Each row has a name. Each question is about the rows just above it.

[102 133 137 139 144 159  69] : J_230
[117 118 118 123 125 119 141] : J_654
[191  55  55 173 192 180  59] : J_578
[102 133 137 139 144 130 119] : J_170
[116 137 137 138 143 130 121] : J_812
[140 140 123 119 113 103 141] : J_884
Does one of the named rows hold [123 124 119 141] side by side, in this order?
no
Among the named rows, does one hold [133 137] next to each other, in this order?
yes
Among the named rows, does one hold [116 137 137] next to each other, in this order?
yes
Among the named rows, does one hold [119 113 103] next to each other, in this order?
yes

[ 61  82 197 186  74 197 192  78 196 198 188 178  74 181 192 197 185 184
 196 195  76 176 193 197  72 186  77  61]  J_883
[196  65 179  62  63  58  56  70 176 179  59  61 186 164 170 181  63  63
 178  73 175  63  79  53 174 159 172  63]  J_946
[204 191  76  71 192 190 190 188  74  74  69  71 196  91  80  76  71  71
  74  78 191 181  77 192 193  70 184 203]  J_298
[203 176 104  72 180 202 200 174 105 103  69  74 200 112 112 102  72  71
 105  99 178 191 108 203 181  70 176 201]  J_526
[ 95 180  95 182 185 205 200 181  95  95 182 181 108 104 102  97 182 182
  98  92 183 195  98 203 185 182 179  96]  J_350
[ 72  89 177 188 109 201 201 105 175 178 190 188  84 166 171 177 188 187
 178 175 103 194 175 202 110 190 111  73]  J_900
[ 77  73 179 173  68 147 133  73 178 181 174 171  86 168 176 180 173 171
 178 183  73 150 175 151  69 173  73  78]  J_577
[191  68 177  62  71  63  69  72 174 175  59  64 179 163 167 176  63  62
 175 180  70  71 174  61  71  62  76 192]  J_300
[ 54 170  69 188 167  54  54 162  68  68 190 188  64  81  74  68 185 189
  70  69 162  67  69  57 166 187 159  55]  J_635
[ 82 182  69 143 179  87  93 176  69  68 141 142  93  83  73  70 145 146
  71  67 178  89  74  85 179 141 175  83]  J_305
[196  65 179  62  63  58  56  70 176 179  59  61 186 164 170 181  63  63
 178 184  66  75 174  59  65  61  75 193]  J_876
Is [ 69  71 196  91] printed in one of the named rows, side by side and in this order?
yes
Does one of the named rows hold [186  77] side by side, in this order?
yes
Is [181 107 104] printed in one of the named rows, side by side and in this order?
no
Is [61 75] printed in one of the named rows, side by side and in this order?
yes
Among the named rows, does one hold [193  70 184] next to each other, in this order?
yes
Among the named rows, does one hold [181 174 170  86 168] next to each other, in this order?
no

[ 78 114 119 117 181  53 163] = J_428
[217 174 192 108 110 157 139] = J_675
[179 142 153 117 121 174 176] = J_588
[116  73  88 118  64 213 100] = J_477
[ 56 117  89 127 173  65 148] = J_741
[179 142 153 117  96 174 176] = J_272
[ 56 117  89 157 173  65 148] = J_879
Is [153 117] printed in one of the named rows, side by side and in this order?
yes
Among the named rows, does one hold [152 117  96] next to each other, in this order?
no
Does one of the named rows hold [174  96] side by side, in this order?
no
Is [181  53] printed in one of the named rows, side by side and in this order?
yes
Among the named rows, does one hold [ 65 148] next to each other, in this order?
yes
Among the named rows, does one hold [173  65 148] next to each other, in this order?
yes

[100 120 119 111 128 142 110 126 160 142 109 104 103] = J_449
[109 100 101 131 108 149 139 134 114 145 114 143  88] = J_869
[140 121  91 156 134 136 173 133 124 142 106 189 126] = J_784
[146 105 112 159 116 155 177 130 103 137 120 188 138] = J_235
[137 134 150 130 132 129 127 121 151 116 129 122 166] = J_629
[131 146 178 125 132 179 124 131 140 148 169 112 137] = J_120
[146 145 112 128 142  58 121 130 108  92 125 132 143] = J_920
Does one of the named rows hold [146 178 125 132] side by side, in this order?
yes
Among the named rows, does one hold [131 108] next to each other, in this order?
yes
Is [132 179 125] printed in one of the named rows, side by side and in this order?
no
Among the named rows, does one hold [128 142] next to each other, in this order?
yes

[207 218  39 212  56]  J_421
[ 38  38 209 210  54]  J_313
[ 41  41 209 210  39]  J_574
[215 183 209  33 220]  J_382
[215 183 203  33 220]  J_723
[208 176 202  36 217]  J_573
[207 206 172  46 208]  J_198
[ 52  59 200 198  55]  J_587
[ 42  41 211 200  39]  J_982
[ 37  40 208 209  40]  J_400
Is [172  46 208] printed in one of the named rows, side by side and in this order?
yes
Does one of the named rows hold [ 39 209] side by side, in this order?
no
Does one of the named rows hold [ 59 200 198] side by side, in this order?
yes
Does one of the named rows hold [209 208  40] side by side, in this order?
no
Does one of the named rows hold [209  33] side by side, in this order?
yes
Does one of the named rows hold [ 58 200 198  55] side by side, in this order?
no

[193 191 138 132 131 132 136 138 135 192 190 134 136 136 138 138 134 135] : J_366
[122 123 126 126 128 126 129 126 126 122 123 126 129 129 126 126 128 128] : J_888
[133 131 198 131  46 130 129 197 129 132 131 128 129 129 199 195  58 129] : J_253
[136 136 128 129 131 129 128 128 130 136 136 130 128 128 128 128 132 128] : J_433
Among the named rows, does one hold [126 128 126 129 126] next to each other, in this order?
yes
Among the named rows, does one hold [127 132] next to each other, in this order?
no
Among the named rows, does one hold [129 132 131 128 129] next to each other, in this order?
yes

[130 127 128 128 127 128 130 125 128 130 129 126 127 128 128 126 127 125
 131 128 126 129 126 130 127 127 128 129 126 130 124 129 125 130 126 127
 129 129 126 130 125 130 131 128 126 129 127 127 127 126 131 127] -> J_364
[130 127 128 128 127 128 130 125 128 130 129 126 127 128 128 126 127 125
 131 128 126 129 126 130 127 127 128 128 128 128 129 131 129 130 129 129
 127 127 128 127 127 129 130 130 129 128 129 128 129 128 128 124] -> J_760
[130 127 128 128 127 128 130 125 128 130 129 126 127 119 128 126 127 125
 131 128 126 129 126 130 127 127 128 128 128 128 129 131 129 130 129 129
 127 127 128 176 127 129 130 130 129 128 129 128 129 128 128 124] -> J_193
Does one of the named rows hold [130 127] side by side, in this order?
yes
Does one of the named rows hold [129 126 130 127 127] side by side, in this order?
yes

[197  52 172 199 113] -> J_840
[ 55 203 156  74 166] -> J_290
[ 55 201 119 195  89] -> J_371
[195  54 184 177 137] -> J_413
Among the named rows, does one hold [ 55 201 119] next to each other, in this order?
yes
Is [195  89] printed in one of the named rows, side by side and in this order?
yes
Among the named rows, does one hold [197  52 172 199] next to each other, in this order?
yes
Does one of the named rows hold [ 55 202 119 195] side by side, in this order?
no
Is [183 177] printed in one of the named rows, side by side and in this order?
no
Among the named rows, does one hold [ 74 167] next to each other, in this order?
no

[ 92 132 202 130  63]  J_971
[ 96 123 189  71 128]  J_860
[ 98 122 182  73 128]  J_192
Is [189  71 128] printed in one of the named rows, side by side and in this order?
yes
Does one of the named rows hold [130 202 132  92] side by side, in this order?
no
Does one of the named rows hold [123 189  71 128] side by side, in this order?
yes
Does one of the named rows hold [128  73] side by side, in this order?
no

[164 201  95 156 172 108 102 197 117 138  98 147 149  76  68 170  75 184
  80 130 166 201  53] = J_36
[162  95 106 181 125 104  93  57 201 176 100 118 147 134 161 123 104 145
 132 201  78 119 148] = J_183
[164 201  95 156 172 108 102 197 117 138  98 147 149  76  68 170  75 184
  72 175 151 141  80] = J_320
[116 125 138 202 100  80  92 140 157  81 157 199  68  55  99  88 162 132
  54 146 186  85  99] = J_898
[ 61 185 195 189  71  60 121 203 199  81  54 109 153 155 168  65 122 134
 155  62 118 114  87] = J_61
Is [100  80  91 140] printed in one of the named rows, side by side and in this order?
no
Is [146 186] printed in one of the named rows, side by side and in this order?
yes
Among the named rows, does one hold [ 65 123] next to each other, in this order?
no
Is [172 108] printed in one of the named rows, side by side and in this order?
yes

[ 96 126  95 113  66 162 115 152 173 148 142 116] = J_896
[123 109 144 112 146  56 116  55  39  72  95 114] = J_653
[ 80 123 164 117  83  85 115  96 150 155  96 180] = J_867
[ 96 126  92 112  66 162 113 158 182 151 143 116] = J_117
[110 109 144 112 146  56 116  55  39  72  95 114] = J_269
[115 188 200 145  74  97 176  76 103 137 205 169] = J_67
[ 96 126  95 113  66 156 115 152 173 148 142 116] = J_397
Among the named rows, does one hold [115 156  66] next to each other, in this order?
no
Among the named rows, does one hold [115 162  66] next to each other, in this order?
no
Is [126  92] printed in one of the named rows, side by side and in this order?
yes

[140 128 128 132 128 130 127 129] -> J_75
[127 125 132 128 133 126 125 132] -> J_703
[126 123 201 132 203  53 123 203] -> J_175
Among the named rows, does one hold [123 201 132] next to each other, in this order?
yes
Is [132 128 133] printed in one of the named rows, side by side and in this order?
yes
Among the named rows, does one hold [126 132] next to each other, in this order?
no
Does one of the named rows hold [133 125] side by side, in this order?
no

[112 182 111 128 128 133 128 177 149 128  86 174 141 113 128  55 128] : J_88
[174 147 117 139 131 110 128 120  54 145 132 197 177 128  58 166 109] : J_427
[197 113 143 147  87 179  96  74 115 174  88 128 130  70 128 147 128] : J_69
[ 74 134 128  86 116 181 128 177 120 107 187 128 120 128 157 136  85] : J_633
[148 182 111 128 128 133 128 177 105 130 113 170 159  99 108 130 192] : J_601
[106 150 192 141  38 131 149  71 101 165 106 135 131  94 128 126 109] : J_940
[148 182 111 128 128 133 128 177 149 128  86 174 141 113 128  55 128] : J_169
[128 106 121 119 100 128 117 136 157 105 128 102  88  43 157  37 169] : J_711
Is [128 177] printed in one of the named rows, side by side and in this order?
yes
Does one of the named rows hold [177 128] side by side, in this order?
yes
Among the named rows, does one hold [107 120 177 128] next to each other, in this order?
no
Is [ 86 128 134  74] printed in one of the named rows, side by side and in this order?
no
Is [127 157] printed in one of the named rows, side by side and in this order?
no
Does one of the named rows hold [128 119 128] side by side, in this order?
no
Among the named rows, does one hold [140 131] next to each other, in this order?
no

[130 112 119 125] -> J_429
[138  64 111  76] -> J_333
[132 123 123 157] -> J_874
[138  64 100 100] -> J_893
[109 118 100 111] -> J_611
[126  99 100 142] -> J_362
[118 112 102 130] -> J_942
[139  72 101 128] -> J_217
Is [126  99  99 142] printed in one of the named rows, side by side and in this order?
no
Does one of the named rows hold [123 123] side by side, in this order?
yes
Is [125 119 112 130] printed in one of the named rows, side by side and in this order?
no
Does one of the named rows hold [139  72 101] side by side, in this order?
yes

[214  45 131  45 149  84]  J_767
[131  43 184 213 167 172]  J_706
[ 45  65 172 184 179 181]  J_340
[207  63  81  96 117  80]  J_557
[ 51  47 207 206 157 167]  J_700
[ 42 211 174 151 145 141]  J_636
Among the named rows, does one hold [207  63  81] next to each other, in this order?
yes
Does one of the named rows hold [ 45 131  45 149  84] side by side, in this order?
yes
Among the named rows, does one hold [151 145 141] next to each other, in this order?
yes
Among the named rows, does one hold [ 65 172 184] next to each other, in this order?
yes
Is [ 96 117] printed in one of the named rows, side by side and in this order?
yes

[ 55 189 165  85  87 161 142 160 147 122  91  68  44 119  98 125 101 118
  47 145  75 171  77 182 171 164 186  55 187  81  66  96 125  58 103 142
 153 111 152  84 122  68  92  94 115 167 102  62 112 144 109 132 111  96] : J_516
[ 55 189 165  85  87 161 142 160 147 137  91  68  44 119  98 125 101 118
  47 145  75 171  77 182 171 164 186  55 187  81  66  96 125  58 103 142
 153 111 152  84 122  68  92  94 115 167 144  62 112 144 109 132 111  96] : J_681
[ 55 189 165  85  87 161 142 160 147 122  91  68  44 119  98 125 101 118
  47 145  75 171  77 182 171 164 186  55 187  79  64  95 125  56 104 143
 154 112 153  82 123  66  92  94 115 171 145  60 111 146 108 133 110  96] : J_822
Is [ 98 119  44  68  91] printed in one of the named rows, side by side and in this order?
no
Is [122 147 160 142] printed in one of the named rows, side by side and in this order?
no
Does one of the named rows hold [ 58 103] side by side, in this order?
yes
Among the named rows, does one hold [121  68] next to each other, in this order?
no
Is [ 87 161 142] printed in one of the named rows, side by side and in this order?
yes

[111 134 133 108 136  67 136 149 126  87 135  73 155 154 102 175 120] : J_25
[125  92  89 153 146 121 110 112 107 124 132 131 114  93 155 146 146] : J_196
[125  92  89 153 146 121 110 112 107 124 132 151 123 120 153  39 115] : J_444
[112 137 134 101 134  67 137 148 123  86 138  71 152 152 105 172 120] : J_415
[179  72 117 139 159 169 130 146 134 110 112 137 153 159 112 103 174] : J_529
[110 196  87  85 126  92 132 130  92 105 115 124 120  94 154 141 139] : J_805
[110 196  87  85 126  92 132 130 166 105 115 124 120  94 154 141 139] : J_754
Among the named rows, does one hold [137 134] next to each other, in this order?
yes
Among the named rows, does one hold [141 139] next to each other, in this order?
yes
Is [137 148] printed in one of the named rows, side by side and in this order?
yes

[200  71 122 167 139 186 118 112 138  67 126 161]  J_49
[ 91 124 156 152 174 158 132 129  90 139 125 109]  J_291
[113 116  90  97 134 145 101 156 143 158 114  94]  J_569
[140 114 115 138 124 139  94 141 166 144 126  77]  J_616
[140 114 115 138 124 139  94  94 133 145 134 110]  J_187
Among the named rows, does one hold [158 114  94] next to each other, in this order?
yes
Among the named rows, does one hold [134 145] next to each other, in this order?
yes
Does one of the named rows hold [139  94] side by side, in this order?
yes
Among the named rows, does one hold [ 71 122 167] next to each other, in this order?
yes
Does one of the named rows hold [174 158] side by side, in this order?
yes
Is [151 174] printed in one of the named rows, side by side and in this order?
no
Does one of the named rows hold [124 139  94] side by side, in this order?
yes

[125 164  70  88 124 160 110 100 142 124 143 120 129]  J_617
[149 153  75  90 141 145 106  98 148 139 137 125 124]  J_467
[149 119  75  90 141 145 106  98 148 139 137 125 124]  J_465
[107 148  54  72 120 164 122 130 158 114 124 149 139]  J_730
[117 133  67  67 143 156 127 113 159 126 135 144 124]  J_535
[108 143  55  69 125 164 125 127 158 116 128 150 136]  J_133
Is [108 143  55] printed in one of the named rows, side by side and in this order?
yes
Among the named rows, does one hold [143  55  69 125 164] next to each other, in this order?
yes

[114 109 174 173  81] : J_514
[159 160 138 125 174] : J_87
[159 160 124 125 174] : J_691
[154 119 166 166 146] : J_168
Among the named rows, does one hold [110 174] next to each other, in this order?
no
Is [174 125 138 160 159] printed in one of the named rows, side by side and in this order?
no
Among the named rows, does one hold [125 174] next to each other, in this order?
yes
Among the named rows, does one hold [154 119 166] next to each other, in this order?
yes
Among the named rows, does one hold [159 160 124 126] next to each other, in this order?
no

[ 82 167 137 162 143 223 132  45] -> J_977
[163 133 127 166 145 143  70 180] -> J_962
[117 184 138 172 118 188 155  65] -> J_462
[126 190 130 177 115 187 143  68] -> J_511
[100 113 123 155 148 139 110 155] -> J_921
[121 122 121 176 186 105 129 162] -> J_527
[114 175 123 173 121 197 144  50] -> J_499
[159 131 115 182 163 148  86 173] -> J_552
[ 92 164 144 129 121 193 146  81] -> J_626
[159 130 125 185 164 146  74 173] -> J_628
Does one of the named rows hold [133 127 166] side by side, in this order?
yes
Is [143 145 166 127] printed in one of the named rows, side by side and in this order?
no
Is [145 143  70] printed in one of the named rows, side by side and in this order?
yes
Does one of the named rows hold [155 110 139] side by side, in this order?
no
Does one of the named rows hold [159 130 125 184] side by side, in this order?
no
Among the named rows, does one hold [ 82 166] next to each other, in this order?
no

